Each row below holds a small network's activations on one input, seen along a few directions.
In each table, some parts of the input vary, and every possible input appears once, in random order.
Descriptions start from the smaller parts, as in this example, which fits no table here: one of 8 places around a ring, together with either a single point or (one of 2 separate values, together with one of 4 places along a line) or one of 9 places around a ring.
Shared parts are said once, and a part with two or three values counts as separate values.
In the rows, zero is written as 128.

Rows:
row 1: [162 154 105 165 148 139  31 130 110 216 142  73  82 132 168 135]
row 2: [145 150  89 140 192 137  68 164 114 215 154  75  99 112 162 113]
row 3: [104 120 152 104  75 104 197 123 124  43 125 182 221 103  78 176]
row 4: [ 92 101 201  82 137  95  41 171  93 162 105 102 154  52 123 115]
row 5: [107 144  72  72 160 154  66 139 102 209 143  86  64 105 147 122]
row 6: [159 103  83 177 149 112  27 164 105 198 152  83  65 145 171 105]
row 7: [110 140 100  37 147 158  75 142 149 223 171 100  60  78 161 134]
row 8: [120 168  53 140 109 140 210  86 202  81 121 161 114 142 112 136]
row 9: [101  55 225 159 160 118  44 147  76 157 124  49 145 130 139 117]
row 10: [145  33 225 190 173 121  59 142  37 158  97  65 127 111 146 115]
row 11: [ 90  78 180  73 134 113  44 169  78 183 128  98 180  52 102 168]
row 12: [115  69 211 123 149 100  51 128  72 195 113  88 162 111 126  95]
row 13: [172 189  82 188  98 133 183  94 172  85 114 164 126 194 146 158]
row 14: [167 135  60 199 102 102 176 128 168  69 125 176 106 208 145 130]
row 15: [108 102 205 184 112 101 199 108 127  25 116 143 177 190 109 140]
row 16: [137 124 180 101  96  98 186 100 133  26 113 166 192 138  75 129]
row 17: [108 135  80 113 164 141  60 126 144 216 147  75  66  84 131 121]
row 18: [122 179  63  97 107 185 203 102 183  76 145 211 124 140 128 122]
row 19: [150  81 206 214 126 101 215 104  89  28  88 163 157 173 113 142]
row 20: [157 182  63 164 140 134 221 125 175  81 127 163 146 172 142 132]
row 21: [125  81 204  72 152 109  34 142  84 162 119  79 154  85 100 117]
row 22: [158 171  75 160  86 157 226 128 176  92 124 162 109 169 110 128]
row 23: [146 138 100 135 139 160  76 166 117 226 151  75  63 109 131 110]
row 24: [126 170  70  67  85 161 224  99 205  86 147 181 112 133 148 141]
row 25: [121 174  44 100 103 153 215  99 161  74 116 170 114 162 131 134]
row 26: [124 114 189 149  96  86 206  88 122  60 105 178 196 167  98 112]
row 27: [107 148  92  68 166 183  53 144 126 213 171 128  73  84 143 111]
row 28: [106 144 175 111  79  86 194 126 138  24 100 188 194 104  99 126]
Q: What do these inputs look like to the network?
A: one of 2 separate values, together with either one of 6 places along a line or one of 8 places along a line
Q: The inputs of row 19 and row 10 match in every part but the choice among 2 separate values. If row 15 is changed in the same way as row 19 into row 10, which row does it become?
A: row 9
Q: A walk changes only the place on the line of 8. It starts at row 14 and steps to row 13. List the rest of the walk in order.
A: row 20, row 22, row 8, row 25, row 18, row 24
Q: Which other rows does row 25 become when the choice among 2 separate values takes its other values? List them by row number.
A: row 5

Rows:
row 29: [118  99 162 104 150 108  45 146  91 180 127  92 130  95 136 116]
row 30: [132 126 144 153 103 112 179 118 136  73 119 167 168 152 111 131]
row 31: [111  93 189 104 158 130  53 146  82 189 131  79 138  85 124 124]
row 32: [129 158  92 125  92 125 215 106 171  62 124 171 149 153 109 147]
row 33: [129 112 157 158 119 112 174 105 119  67 106 147 161 155 113 134]
row 34: [119 125 123 128 154 128  74 149 117 170 135  95 114 104 135 123]
row 35: [133 143  99 127 135 143  92 128 137 173 142 109  96 126 150 135]
row 36: [146 154 121 142  98 125 198 114 148  64 113 172 150 147 113 137]
row 37: [125 167  84 121  98 143 230 100 179  51 127 197 134 155 124 135]
row 38: [119  94 153 114 139 128  57 145  99 175 133  93 107 100 127 121]
row 39: [128 119 119 130 147 136  96 144 115 181 132  98  99 108 141 122]
row 40: [130 118 165 149 109 108 178 118 136  64 115 149 158 155 120 129]
row 41: [136 129 100 121 147 145  93 148 117 170 145 110 100 123 146 129]
row 42: [137 154  84 117 142 148 108 125 146 172 144 115  87 134 141 109]
Q: What do these inputs look like to the network?
A: either one of 6 places along a line or one of 8 places along a line
Q: What sort of input is row 30?
A: one of 6 places along a line

Rows:
row 43: [123 162 156  84 126 117 104 137 143 149 136 134 167 101 125 112]
row 44: [146 112  95 129  96 114  73 158 123 150 137 132  87 123 141 128]
row 45: [111  82 152 135  89  79 108 142 122  79 121 139 153 126 112 158]
row 46: [126 165 124  73 127 127  85 110 137 161 137 130 152 113 129 131]
row 47: [107 108 163  90 146 163 147 142 116 127 142 143 119 102 138 112]
row 48: [157 139 103 163 128 153 119 151 114 181 134 100 106 112 124 157]
row 49: [104  94 162  89 146 146 164 127  95 105 115 146 135  98 109 109]
row 50: [144 139 143 168 147 138 135 167 107 145 131 118 156 111 131 146]
row 51: [131  98 135 136 118  82 105 156  97  93 111 156 152 116 114 115]
row 52: [123  86 200 168 118 102 138  89 123  94 109 104 146 166 123 129]
row 53: [128 122 118 166 168 127 103 111 136 161 130  78  83 168 151  95]
row 54: [120 149 155  84 127 101 121 122 122 126 112 136 184  96  94 107]
row 55: [137 113 103 123 116 107  70 146 110 128 137 146 122 134 150 137]
row 56: [146 116 184 167 148 122 117 122 119 132 125 118 129 164 152  89]
row 57: [117 115  70 134 134 102  76 160 135 146 137 111  92 123 151 123]
row 58: [128 142  77 169 167 140 122 152 126 177 134  80 110 111 133 152]
row 59: [118 110 124  86 127 181 128 127 124 159 144 125  68 102 131 123]
row 60: [143 103 183 168 149 106 134 105  98 108  99 122 145 157 123  86]
row 61: [ 99 134 172  84  96  99 124 108 146 111 122 118 185 106  92 149]
row 62: [120 111 159 169 117 122 152 137 112 106 113 102 173 116  99 185]
row 63: [ 83  78 179  89 116 142 168 113 119  92 125 128 137 109 108 151]
row 64: [133 200  79  97  93 127 186  96 195  94 135 175 154 142 113 126]
row 65: [156 161 109 176 115 126 200  82 166  73 120 155 109 204 144 108]
row 66: [140 126 142 169 148 124 150 151  87 122 103 121 171 106 100 142]
row 67: [109 111 131  79 147 174 127 115 110 138 144 138 103 115 142 131]
row 68: [111 149  87 103 111 171 228 102 166  75 135 186 104 147 128 128]
row 69: [157 117 143 161 129 139 101 109 125 166 130  99  79 168 142 100]
row 70: [157 178  67 177 115 148 214 129 160  88 121 155 140 153 122 162]
row 71: [134 111 136 135 116  97  89 172 117 116 136 152 136 121 146 118]
row 72: [105 167  92  84 146 121  89 122 163 180 136  97 120 101 129 119]
row 73: [ 88 114  99  92 166 169 130 127 135 155 144 105  72 101 141 118]
row 74: [148 140 111 157 148 147 116 140 100 158 132 113 141 124 135 165]
row 75: [149 119 151 155 149 132  98  96 111 143 128 113 114 179 155 108]
row 76: [149 148  59 143  86 104 172 134 169  61 131 191 121 164 135 135]
row 77: [134 163 117  79 108 133  87 121 151 183 136 116 116 101 119 124]
Q: What do these inputs look like to the network?
A: one of 5 separate values, together with either a single point or one of 6 places along a line
Q: Which other rows does row 57 become when the choice among 5 separate values takes its other values? List them by row number.
A: row 53, row 58, row 72, row 73
Q: Which other rows agree with row 76 in the choice among 5 separate values? List them by row number.
A: row 44, row 45, row 51, row 55, row 57, row 71
